These are the activations of a small network on made-up records, seen along a few directions, one row for each record.
After each row come some of the record's fields: Vusa, Vek, Dula, Seki, Zas.
The largest differences between rows may come from other fields.
In the rows, zero is written as 500.
Random noise pushes rows far along 7 fixed directions. That doesn't count. These rows show it; they differ only by the noise:
381  596  499  546  508  374  502  489  473  569  642  559  468  474  365  469  397  556  525  513  713  701  580  754  527  423  672  539  409  559  661
692  667  437  472  310  450  220  425  573  424  405  569  479  426  270  524  311  277  282  187  672  445  534  365  579  401  297  743  462  436  353
537  606  365  585  391  378  359  568  563  548  473  508  251  429  293  555  276  448  443  465  716  657  708  671  603  443  356  470  332  548  590
559  504  575  471  574  606  619  435  377  554  510  440  710  509  422  518  598  541  603  505  511  482  428  393  509  512  444  541  526  467  470
338  649  609  418  552  409  498  349  435  457  710  709  788  496  455  377  524  569  496  355  657  563  312  645  534  344  861  789  601  467  521
727  542  582  443  676  516  642  690  428  601  413  316  579  369  435  750  477  506  594  570  555  562  436  483  556  620  347  467  519  269  398
537  435  459  479  499  649  560  438  341  543  479  503  604  482  468  478  599  557  600  515  519  391  463  308  676  530  264  402  475  479  557
458  426  551  376  669  603  658  530  282  535  597  551  737  423  657  503  673  657  650  567  502  379  253  402  727  565  477  411  603  312  572
521  508  563  455  577  524  627  477  308  598  551  526  673  404  404  534  530  563  599  521  678  541  445  448  665  545  489  477  463  401  608

657  476  573  414  467  437  358  575  471  474  459  431  406  405  551  498  450  461  418  428  573  426  474  328  540  573  452  567  502  410  453
Vusa: d1 / Vek: h1 / Dula: u4 / Seki: g2 / Zas: l2
482  526  304  465  451  514  421  516  627  410  487  659  379  500  551  539  457  534  489  463  383  397  519  572  664  396  303  464  555  496  401
Vusa: d2 / Vek: h1 / Dula: u4 / Seki: g2 / Zas: l2
582  632  404  626  363  365  475  483  576  479  221  595  345  439  239  616  309  490  531  479  639  690  681  621  645  430  382  591  348  544  434
Vusa: d2 / Vek: h1 / Dula: u4 / Seki: g1 / Zas: l2
519  428  566  520  527  425  625  573  333  644  566  404  458  375  411  591  438  480  530  613  728  669  571  513  537  666  589  342  320  439  754
Vusa: d2 / Vek: h1 / Dula: u4 / Seki: g1 / Zas: l2
489  578  637  422  534  536  560  368  452  536  558  604  822  447  382  513  539  408  448  353  684  537  374  431  450  487  735  678  561  458  455
Vusa: d2 / Vek: h2 / Dula: u4 / Seki: g2 / Zas: l2
520  504  702  476  807  535  844  565  473  613  653  322  677  539  510  626  577  624  658  739  429  668  473  634  317  559  622  418  582  470  455
Vusa: d2 / Vek: h1 / Dula: u3 / Seki: g1 / Zas: l1
611  346  415  463  518  648  648  526  346  577  508  469  547  394  580  575  570  468  566  604  425  364  454  306  727  654  242  259  461  354  589
Vusa: d2 / Vek: h1 / Dula: u4 / Seki: g1 / Zas: l2
362  592  540  603  551  418  512  403  601  489  661  484  494  673  454  350  512  621  531  586  387  625  606  766  304  332  670  646  555  730  488
Vusa: d1 / Vek: h1 / Dula: u3 / Seki: g1 / Zas: l5
533  496  521  499  481  513  466  417  582  472  468  529  529  592  484  408  542  585  588  500  370  442  520  507  440  392  490  656  599  621  310
Vusa: d1 / Vek: h1 / Dula: u4 / Seki: g2 / Zas: l2
362  549  609  500  613  663  642  287  566  470  666  510  773  694  474  398  676  567  556  504  330  484  451  539  244  360  629  630  669  693  359
Vusa: d2 / Vek: h2 / Dula: u3 / Seki: g2 / Zas: l1
651  326  724  568  502  387  519  633  360  694  574  140  329  446  491  535  401  332  399  609  508  549  709  427  225  748  578  401  356  463  682
Vusa: d1 / Vek: h1 / Dula: u4 / Seki: g2 / Zas: l3
538  502  461  429  428  390  223  585  616  286  534  514  377  492  756  427  475  416  295  349  227  227  352  503  475  468  493  662  662  350  346
Vusa: d1 / Vek: h1 / Dula: u4 / Seki: g2 / Zas: l3
238  496  259  622  353  597  505  256  534  413  438  765  577  658  474  265  616  633  590  506  357  419  555  591  674  327  462  478  479  729  604
Vusa: d1 / Vek: h2 / Dula: u4 / Seki: g1 / Zas: l3
472  376  551  480  375  389  219  566  546  386  651  360  277  548  760  322  434  321  226  383  288  289  473  463  272  551  619  563  529  462  546
Vusa: d1 / Vek: h1 / Dula: u4 / Seki: g2 / Zas: l3
687  405  558  514  342  607  326  438  552  468  438  270  403  619  527  445  543  317  374  405  288  318  550  179  227  535  311  599  531  628  312
Vusa: d2 / Vek: h1 / Dula: u4 / Seki: g2 / Zas: l2
561  453  533  468  552  593  537  590  460  480  323  446  576  462  660  602  624  552  560  493  430  384  308  350  565  600  457  458  555  308  451
Vusa: d1 / Vek: h2 / Dula: u4 / Seki: g1 / Zas: l2
461  494  460  424  372  465  216  481  606  483  750  559  388  483  598  426  374  217  120  268  633  424  509  411  367  491  621  480  473  511  626
Vusa: d2 / Vek: h2 / Dula: u4 / Seki: g2 / Zas: l2
657  433  620  416  800  608  847  783  314  596  272  339  671  322  639  877  656  633  753  707  514  549  267  396  627  748  426  271  537  165  454
Vusa: d2 / Vek: h2 / Dula: u4 / Seki: g1 / Zas: l2
531  469  660  589  537  562  711  416  394  536  361  347  644  575  419  558  617  525  671  587  424  612  489  443  298  562  633  574  465  532  464
Vusa: d2 / Vek: h1 / Dula: u4 / Seki: g1 / Zas: l2
575  515  650  473  577  448  522  496  426  591  743  388  504  417  401  532  418  369  377  488  704  612  569  479  359  583  589  475  447  464  612
Vusa: d2 / Vek: h1 / Dula: u3 / Seki: g1 / Zas: l1
507  448  466  561  425  540  454  524  519  553  544  352  319  511  459  494  442  379  417  521  600  600  648  470  343  566  485  343  341  653  633
Vusa: d2 / Vek: h2 / Dula: u4 / Seki: g1 / Zas: l2
492  485  298  615  342  471  329  633  614  484  387  453  159  451  470  625  327  359  390  488  592  592  682  596  519  524  352  311  289  492  663
Vusa: d2 / Vek: h2 / Dula: u4 / Seki: g1 / Zas: l2
543  478  391  614  377  577  458  378  500  590  499  491  305  500  227  416  377  452  461  505  700  565  843  425  547  477  203  325  273  745  633
Vusa: d1 / Vek: h2 / Dula: u3 / Seki: g1 / Zas: l1
569  491  623  348  658  420  639  584  355  603  684  565  682  303  556  651  467  457  474  493  625  519  375  520  634  603  666  516  563  217  566
Vusa: d2 / Vek: h1 / Dula: u4 / Seki: g2 / Zas: l2
543  554  695  596  501  566  648  255  477  534  431  344  727  693  247  399  629  569  646  519  469  656  583  441  156  432  702  761  466  778  378
Vusa: d1 / Vek: h1 / Dula: u4 / Seki: g1 / Zas: l2
451  496  435  542  410  483  435  449  516  417  418  578  517  505  508  437  479  439  421  407  432  408  483  515  543  482  506  544  480  459  520
Vusa: d1 / Vek: h2 / Dula: u4 / Seki: g1 / Zas: l3
554  540  570  502  631  560  603  567  600  476  454  323  599  566  506  581  574  493  540  536  288  490  467  600  252  515  558  564  602  493  310
Vusa: d1 / Vek: h2 / Dula: u4 / Seki: g2 / Zas: l3
315  497  488  576  461  401  504  522  465  527  633  524  433  467  492  483  442  435  405  508  627  612  560  680  429  549  733  381  371  523  774
Vusa: d2 / Vek: h2 / Dula: u4 / Seki: g1 / Zas: l3
625  465  584  454  559  599  567  511  434  505  305  432  578  504  512  556  638  610  649  524  418  396  451  290  528  559  369  538  580  454  343
Vusa: d1 / Vek: h2 / Dula: u4 / Seki: g2 / Zas: l2
382  406  386  471  504  446  319  691  616  386  511  494  195  549  823  409  524  657  518  584  350  399  443  609  532  472  479  376  562  539  509
Vusa: d1 / Vek: h1 / Dula: u4 / Seki: g2 / Zas: l2
426  430  483  448  529  659  589  383  417  532  660  519  640  581  522  404  627  519  519  520  373  334  479  349  533  507  353  404  585  537  543
Vusa: d2 / Vek: h2 / Dula: u3 / Seki: g2 / Zas: l5
492  352  591  386  544  558  555  406  333  457  641  501  700  568  692  330  703  566  548  489  234  213  329  298  498  550  528  555  670  439  466
Vusa: d1 / Vek: h1 / Dula: u4 / Seki: g2 / Zas: l3
564  530  627  568  450  379  453  422  557  472  546  415  537  604  471  437  457  395  408  411  301  482  545  583  190  437  683  769  563  568  349
Vusa: d1 / Vek: h1 / Dula: u4 / Seki: g2 / Zas: l3
448  535  507  421  563  636  698  322  433  438  498  654  866  548  439  403  641  567  615  473  402  397  353  427  625  430  463  580  633  525  349
Vusa: d2 / Vek: h2 / Dula: u8 / Seki: g1 / Zas: l3
746  454  520  539  514  666  571  521  491  620  349  309  423  481  354  621  500  449  537  587  505  476  667  242  496  599  62  351  456  578  366
Vusa: d2 / Vek: h2 / Dula: u3 / Seki: g2 / Zas: l1

Here are new rows. What are their fields?
510  438  611  430  444  485  434  426  399  511  555  517  538  472  524  383  530  538  495  438  606  425  446  323  530  536  598  567  485  483  565
Vusa: d1 / Vek: h1 / Dula: u4 / Seki: g2 / Zas: l2
578  424  602  397  471  478  311  621  561  447  640  295  396  485  721  529  452  241  200  360  393  357  391  357  238  627  604  533  555  343  489
Vusa: d2 / Vek: h2 / Dula: u4 / Seki: g2 / Zas: l2
504  524  500  486  520  446  463  575  531  473  523  447  501  470  533  512  475  440  409  459  493  493  455  569  437  548  592  509  502  429  518
Vusa: d1 / Vek: h2 / Dula: u4 / Seki: g1 / Zas: l3
645  350  552  546  397  593  462  525  417  548  394  255  374  527  504  530  516  367  446  516  496  452  576  182  339  661  331  345  356  546  565
Vusa: d2 / Vek: h1 / Dula: u4 / Seki: g1 / Zas: l2
655  458  519  377  610  521  521  708  466  548  503  390  480  352  576  705  503  455  472  528  530  433  429  397  563  661  363  366  548  293  467
Vusa: d2 / Vek: h2 / Dula: u4 / Seki: g2 / Zas: l2
502  438  619  449  645  548  615  545  359  629  651  467  544  390  543  528  532  551  508  575  646  484  511  417  566  617  496  323  484  406  667
Vusa: d1 / Vek: h2 / Dula: u3 / Seki: g2 / Zas: l1
539  409  562  514  497  608  566  417  467  552  478  382  498  609  455  410  610  617  645  588  414  466  602  366  384  504  428  481  489  697  452
Vusa: d1 / Vek: h1 / Dula: u4 / Seki: g2 / Zas: l2
673  568  491  554  310  642  495  235  478  470  256  544  641  519  162  523  503  369  485  323  532  432  619  202  512  453  246  673  426  606  320
Vusa: d2 / Vek: h2 / Dula: u4 / Seki: g2 / Zas: l2
552  622  399  548  510  401  392  668  683  527  530  436  133  447  411  602  311  508  440  568  610  666  742  716  504  450  310  402  447  634  453
Vusa: d2 / Vek: h2 / Dula: u3 / Seki: g2 / Zas: l1
370  572  494  644  500  527  671  286  600  408  423  505  604  775  394  402  633  675  733  615  211  643  557  710  272  306  654  709  555  788  329
Vusa: d2 / Vek: h1 / Dula: u4 / Seki: g1 / Zas: l2
349  422  478  507  561  609  553  501  431  475  435  575  557  522  671  462  673  676  635  565  516  463  377  461  584  506  574  364  499  506  624
Vusa: d1 / Vek: h2 / Dula: u4 / Seki: g1 / Zas: l2
500  460  724  395  522  488  410  436  418  447  694  432  632  546  658  327  574  469  384  404  381  291  337  323  376  511  615  679  659  419  441
Vusa: d1 / Vek: h1 / Dula: u3 / Seki: g2 / Zas: l5
605  502  603  382  583  518  493  539  496  511  566  463  639  441  525  595  536  440  461  438  530  455  366  409  425  541  552  587  614  390  374
Vusa: d2 / Vek: h1 / Dula: u4 / Seki: g2 / Zas: l2
622  471  476  441  550  552  419  564  539  450  525  502  470  430  602  562  477  420  390  462  441  351  418  390  571  518  252  455  600  375  369
Vusa: d2 / Vek: h1 / Dula: u3 / Seki: g1 / Zas: l1
619  521  605  462  628  513  686  582  528  409  326  396  706  504  614  655  571  485  587  536  178  437  279  544  428  542  543  662  674  279  201
Vusa: d2 / Vek: h1 / Dula: u4 / Seki: g1 / Zas: l3
405  386  560  512  504  532  564  415  413  524  612  464  601  574  558  394  574  517  507  525  438  461  463  465  397  543  670  475  456  485  660
Vusa: d1 / Vek: h1 / Dula: u4 / Seki: g1 / Zas: l2
380  593  553  329  722  371  652  622  412  548  591  745  658  334  605  574  523  730  620  529  714  582  310  679  805  513  768  502  618  277  575
Vusa: d1 / Vek: h2 / Dula: u4 / Seki: g2 / Zas: l2
